Each row below holds a small network's activations on one record, seen along a few directions.
After each row come some of the record's fields: K, F, S, M.
Not every record has every field; a missing one is written absent.
Other fields move the rows too, some of them a lot.
In the rows, zero is written as 500.
Random noise pushes rows far along 2 fixed directions. That doesn't count. These rows show it; they differ only by the noise:
[455 690 332 501 568 519 403 268 339 429 324 307 502 535 383 393 447 501
 398 558 673 686]
[478 218 617 398 412 430 611 490 617 485 520 637 685 538 498 325 443 545
 581 679 402 411]
[480 635 413 505 548 536 446 365 427 450 402 362 458 511 412 435 484 483
 424 507 605 632]
[463 425 482 440 481 463 516 377 483 457 422 488 619 542 444 343 437 530
 499 640 529 537]

[618 771 460 588 551 586 474 534 480 587 524 435 313 426 552 739 595 433
 411 322 557 587]	<K:k1 F:f2 S:s6 M:absent>
[355 435 317 448 514 331 397 228 277 455 293 448 747 589 412 286 385 590
 528 716 639 578]	<K:k1 F:f2 S:s5 M:absent>
[557 480 697 517 434 548 615 667 637 551 639 537 445 399 520 562 598 437
 532 394 406 454]	<K:k2 F:f2 S:s1 M:m2>
[499 604 330 509 542 497 376 418 389 520 413 406 467 538 489 586 484 501
 462 541 597 591]	<K:k1 F:f1 S:s6 M:absent>
[432 173 678 494 429 487 576 676 639 524 650 658 525 488 473 482 567 467
 648 463 354 359]	<K:k1 F:f1 S:s5 M:absent>
[443 509 495 530 563 554 454 521 540 486 559 472 363 550 439 524 568 460
 543 393 478 501]	<K:k2 F:f3 S:s1 M:m4>
[492 235 792 640 330 556 780 645 597 539 728 648 684 407 442 267 572 425
 614 478 375 457]	<K:k1 F:f3 S:s1 M:m2>
[467 477 346 408 584 426 345 392 475 482 386 536 496 594 500 503 451 568
 501 519 523 470]	<K:k1 F:f2 S:s1 M:m4>
[523 669 379 524 530 516 467 422 380 497 422 405 487 497 520 528 486 522
 420 516 597 571]	<K:k2 F:f3 S:s2 M:absent>
[313 407 502 573 615 544 342 578 525 364 520 448 208 542 284 427 520 427
 576 242 454 515]	<K:k1 F:f2 S:s1 M:m4>
[558 675 509 543 561 578 480 652 541 529 559 432 232 450 539 726 578 440
 428 291 494 515]	<K:k2 F:f1 S:s2 M:absent>
[525 429 618 522 476 586 550 612 627 498 592 550 378 455 498 517 576 464
 535 391 405 402]	<K:k2 F:f3 S:s1 M:m4>
[512 369 498 488 437 438 544 404 482 534 509 584 673 537 522 366 457 510
 550 651 486 492]	<K:k1 F:f2 S:s6 M:absent>
[477 442 438 410 573 440 447 443 485 451 389 533 510 555 474 494 474 568
 520 523 507 479]	<K:k1 F:f1 S:s1 M:m4>
[542 757 412 498 510 586 495 392 397 510 401 372 540 464 517 519 444 535
 405 552 655 623]	<K:k2 F:f3 S:s3 M:absent>
[457 561 291 416 666 494 245 448 466 469 348 356 304 580 498 637 484 528
 450 393 562 553]	<K:k1 F:f1 S:s5 M:absent>
[520 678 612 714 404 624 679 353 332 537 569 425 686 346 376 271 554 396
 445 497 586 687]	<K:k1 F:f2 S:s1 M:m2>
[592 679 386 429 524 489 451 377 438 547 426 420 521 539 568 565 450 526
 408 642 578 546]	<K:k2 F:f1 S:s6 M:absent>
[531 477 676 522 466 566 578 619 615 487 573 527 415 418 495 499 510 468
 517 420 428 472]	<K:k2 F:f2 S:s1 M:m2>
[552 494 421 336 480 398 445 457 532 528 400 550 555 554 655 565 404 590
 468 673 489 399]	<K:k2 F:f2 S:s2 M:absent>
[498 716 323 634 595 547 419 478 357 443 422 334 254 493 438 621 554 429
 415 288 621 618]	<K:k1 F:f2 S:s1 M:m4>
[570 366 699 527 362 483 690 613 579 500 610 626 675 411 524 457 484 464
 540 564 410 429]	<K:k1 F:f1 S:s1 M:m2>
[521 315 593 423 413 361 620 520 533 520 502 630 736 506 570 401 422 547
 571 676 415 401]	<K:k2 F:f2 S:s1 M:m2>
[470 281 640 469 473 457 550 627 643 534 598 666 531 485 518 509 486 468
 597 484 381 384]	<K:k1 F:f2 S:s6 M:absent>
[531 520 482 464 457 433 489 443 492 516 459 524 609 492 533 468 441 489
 452 593 503 522]	<K:k1 F:f2 S:s1 M:m2>
[412 267 594 601 471 528 582 622 527 472 607 608 480 484 465 397 537 466
 595 402 409 401]	<K:k1 F:f3 S:s2 M:absent>
[407 323 653 474 447 532 558 619 592 468 564 582 536 480 422 422 460 504
 588 488 429 433]	<K:k2 F:f3 S:s3 M:absent>
[410 403 494 533 547 489 468 524 485 490 532 528 479 532 453 500 520 491
 563 492 463 462]	<K:k1 F:f1 S:s6 M:absent>
[461 684 412 562 582 552 414 460 413 466 460 369 375 496 440 581 535 469
 443 400 590 587]	<K:k2 F:f3 S:s6 M:absent>
[497 567 444 471 520 478 485 417 459 495 431 468 551 513 527 511 473 535
 474 575 552 529]	<K:k2 F:f3 S:s6 M:absent>
[566 367 558 404 374 454 622 505 552 550 510 651 711 511 642 440 445 607
 538 714 444 375]	<K:k2 F:f3 S:s2 M:absent>
[491 435 467 433 483 414 469 477 524 519 444 552 539 523 564 513 441 549
 526 565 482 424]	<K:k1 F:f2 S:s6 M:absent>
[592 850 404 546 507 559 523 267 297 512 375 287 660 459 488 434 447 484
 362 640 663 705]	<K:k2 F:f3 S:s1 M:m2>
[478 633 210 302 569 342 323 167 314 472 184 366 673 629 553 467 321 640
 396 810 707 569]	<K:k2 F:f1 S:s6 M:absent>
[254 473 512 639 653 579 356 554 478 368 536 326 224 484 222 413 537 308
 550 148 516 589]	<K:k1 F:f2 S:s1 M:m2>
[497 361 613 486 449 512 587 626 589 535 595 563 492 439 537 518 558 489
 560 430 442 409]	<K:k1 F:f1 S:s3 M:absent>
[487 524 572 628 428 584 585 500 430 487 558 476 477 438 395 403 548 425
 516 389 536 547]	<K:k1 F:f2 S:s1 M:m4>
[576 566 348 420 496 446 387 434 513 543 386 488 507 554 638 638 444 560
 445 583 564 488]	<K:k1 F:f2 S:s6 M:absent>
[434 295 543 367 440 424 569 478 550 508 502 632 683 563 520 453 429 605
 605 697 471 399]	<K:k2 F:f1 S:s3 M:absent>
[478 513 519 470 437 450 533 452 449 507 470 505 622 496 501 445 441 529
 495 624 541 509]	<K:k2 F:f2 S:s4 M:absent>
[381 539 469 568 601 512 453 437 416 382 452 399 387 536 372 403 501 489
 517 378 537 539]	<K:k2 F:f2 S:s1 M:m4>
[525 417 595 538 448 446 622 495 496 512 566 541 667 466 469 378 522 468
 514 573 458 502]	<K:k1 F:f1 S:s1 M:m2>
[535 556 695 691 514 714 628 699 611 536 749 497 224 364 435 557 714 339
 540 141 389 504]	<K:k1 F:f3 S:s1 M:m4>
[495 483 447 390 523 418 419 508 564 491 437 520 455 559 552 601 452 538
 499 548 488 445]	<K:k2 F:f2 S:s6 M:absent>
[412 665 297 521 650 476 332 343 298 368 310 337 407 534 360 439 436 485
 411 435 627 632]	<K:k1 F:f1 S:s1 M:m4>
[465 417 574 530 491 517 537 576 580 491 586 552 476 500 498 470 537 467
 546 449 421 436]	<K:k1 F:f3 S:s6 M:absent>
[615 604 551 480 474 520 537 572 599 566 565 509 408 448 636 671 567 500
 456 453 476 467]	<K:k2 F:f2 S:s6 M:absent>
[435 330 524 466 461 429 546 460 472 425 471 519 610 567 421 350 429 506
 552 569 484 467]	<K:k1 F:f1 S:s1 M:m4>

Here are new rows. What are their fields?
[610 455 564 456 437 489 570 577 585 548 549 579 522 502 625 528 513 560
 510 565 434 412]	<K:k2 F:f3 S:s2 M:absent>
[558 602 494 459 465 489 525 455 490 547 484 478 535 496 586 562 448 517
 458 617 545 485]	<K:k2 F:f2 S:s6 M:absent>
[439 313 414 436 518 429 433 501 494 467 439 574 558 591 518 424 440 552
 545 546 454 408]	<K:k1 F:f3 S:s2 M:absent>
[455 411 396 394 610 468 334 536 568 482 438 488 362 572 542 631 509 531
 513 397 480 432]	<K:k1 F:f1 S:s5 M:absent>
[388 673 255 525 644 466 264 366 376 418 327 314 347 570 408 574 460 462
 444 400 664 627]	<K:k1 F:f2 S:s6 M:absent>
[604 833 390 592 484 544 485 336 355 523 394 343 600 460 475 510 471 484
 322 523 693 738]	<K:k1 F:f2 S:s1 M:m2>
[570 624 461 498 469 523 530 429 426 541 480 465 571 486 563 490 509 524
 445 594 548 522]	<K:k2 F:f3 S:s2 M:absent>
[619 388 532 441 385 466 596 511 548 585 538 650 714 504 662 480 478 576
 530 680 432 428]	<K:k1 F:f3 S:s2 M:absent>
[494 741 523 651 552 655 497 460 432 472 569 375 365 435 369 463 608 420
 458 328 562 625]	<K:k2 F:f3 S:s1 M:m4>
[576 598 432 474 460 476 479 387 462 519 465 487 561 483 567 526 483 512
 433 589 567 555]	<K:k1 F:f2 S:s6 M:absent>
[539 688 436 612 560 605 441 584 478 496 526 433 285 446 531 667 570 452
 418 296 533 534]	<K:k1 F:f3 S:s2 M:absent>
[512 427 531 478 466 447 524 530 543 534 528 572 511 500 548 503 501 504
 538 508 460 430]	<K:k1 F:f2 S:s6 M:absent>
[512 704 336 452 549 468 388 348 356 485 360 376 455 541 525 511 455 551
 419 577 623 582]	<K:k2 F:f2 S:s2 M:absent>
[531 820 375 519 597 591 361 451 418 507 436 280 268 467 485 679 574 472
 378 348 644 637]	<K:k2 F:f1 S:s5 M:absent>
[566 497 433 415 492 439 429 527 554 522 464 562 460 563 605 593 456 547
 468 526 474 443]	<K:k1 F:f2 S:s2 M:absent>
[616 449 517 361 408 423 560 501 582 570 492 608 616 518 693 550 449 596
 495 677 451 381]	<K:k2 F:f2 S:s2 M:absent>
[276 267 693 712 492 639 581 641 532 386 694 528 342 454 223 245 624 350
 671 207 403 457]	<K:k1 F:f3 S:s1 M:m4>
[503 472 616 581 487 567 572 612 550 502 646 527 362 438 426 489 661 428
 540 332 435 484]	<K:k1 F:f1 S:s1 M:m4>
[274 512 389 632 582 536 416 295 274 383 441 362 539 531 228 236 517 439
 541 441 634 641]	<K:k1 F:f3 S:s1 M:m4>
[491 367 545 400 521 441 426 644 709 498 548 614 344 528 569 631 508 484
 546 399 366 381]	<K:k1 F:f2 S:s6 M:absent>
[609 576 610 539 466 588 604 659 591 551 626 524 403 420 594 617 584 463
 464 394 438 457]	<K:k2 F:f3 S:s2 M:absent>
[561 419 615 460 549 530 480 760 739 547 656 614 274 472 588 759 621 479
 532 273 334 400]	<K:k1 F:f1 S:s5 M:absent>
[416 390 477 508 536 459 531 509 448 460 459 544 535 497 462 456 475 532
 547 466 505 467]	<K:k1 F:f1 S:s3 M:absent>
[505 559 494 497 522 533 459 517 507 527 513 457 400 488 500 589 573 514
 502 448 527 518]	<K:k2 F:f1 S:s5 M:absent>
